Each row below is a small network's average activation on inputs in which a field has the value named, seen along a few directions.
Related values have similar rows: they may be neighbours, one step apart, or belong to one group.
In the rows, 500 means zero.
Random noise pushes rows far along 2 fixed directions. That doesn't count. These rows show it; they differ only by the noise:
[445 504 585 514 476 556 449 355 540 537 430 270]
[563 394 330 413 566 606 488 466 816 494 524 443]
[618 352 214 324 553 523 536 578 927 471 552 622]
[437 509 602 531 483 578 439 333 525 541 427 235]


Field VEGU:
fubem: [403 689 513 394 371 297 457 565 447 509 415 574]
gid: [466 533 649 560 519 353 621 588 145 493 520 694]
vubu: [561 410 373 386 501 447 509 574 754 531 455 624]
povi: [602 413 680 553 415 372 579 411 264 542 469 680]
muzi: [645 524 319 366 406 376 572 787 662 402 705 807]
lilor: [405 513 718 493 302 370 464 419 360 565 311 394]
vek: [490 476 482 724 722 774 494 399 357 459 657 297]
beke: [446 690 658 526 379 241 535 688 153 477 568 585]
gazok: [506 491 283 455 590 641 422 448 791 495 529 475]
pifos: [393 580 626 452 388 391 479 404 420 520 359 369]
ruze: [479 644 610 461 335 186 573 738 153 485 552 779]
dapa: [500 394 446 492 485 475 541 583 600 486 277 641]
kudab: [421 549 684 678 560 565 506 453 195 518 559 491]
VEGU is arranged as a line.
Question: Going along VEGU from dapa by way of its neighbour lilor, in what order are gid, povi, gazok, kudab met?
Answer: gazok, kudab, gid, povi
Question: Name the neighbours of muzi, in listed order.
Answer: fubem, beke
Question: Fewest steps between vek and vubu?
Answer: 7

Field BEKAZ:
rizon: [740 451 613 428 463 379 554 464 439 547 647 590]
zap: [459 518 644 710 612 576 541 437 180 562 510 459]
von: [503 499 389 557 604 685 440 595 508 478 663 408]
buti: [531 461 318 379 576 469 596 757 553 406 661 816]
rit: [572 634 345 401 520 462 453 598 684 459 569 500]
ramuz: [501 449 364 365 451 377 520 572 812 519 447 599]
zukun: [457 606 520 524 443 479 424 612 516 403 550 390]
varur: [295 585 787 529 324 358 418 305 282 603 257 235]
vove: [558 375 298 552 672 647 601 630 588 457 684 754]
nugab: [349 702 652 481 259 267 414 400 344 510 371 426]
komu: [541 438 559 793 780 870 478 268 319 479 565 261]
vez: [404 488 540 377 423 424 523 409 567 548 351 417]
lepe: [503 381 657 439 259 374 541 428 493 556 144 610]
BEKAZ is arranged as a line.
Question: Going along BEKAZ from rizon by way of its neighbour komu, in what order are von, ramuz, vove, nugab met?
Answer: vove, von, nugab, ramuz
Question: Fewest steps between varur and zap?
Answer: 8
Question: Name the neighbours of lepe, in listed order.
Answer: vez
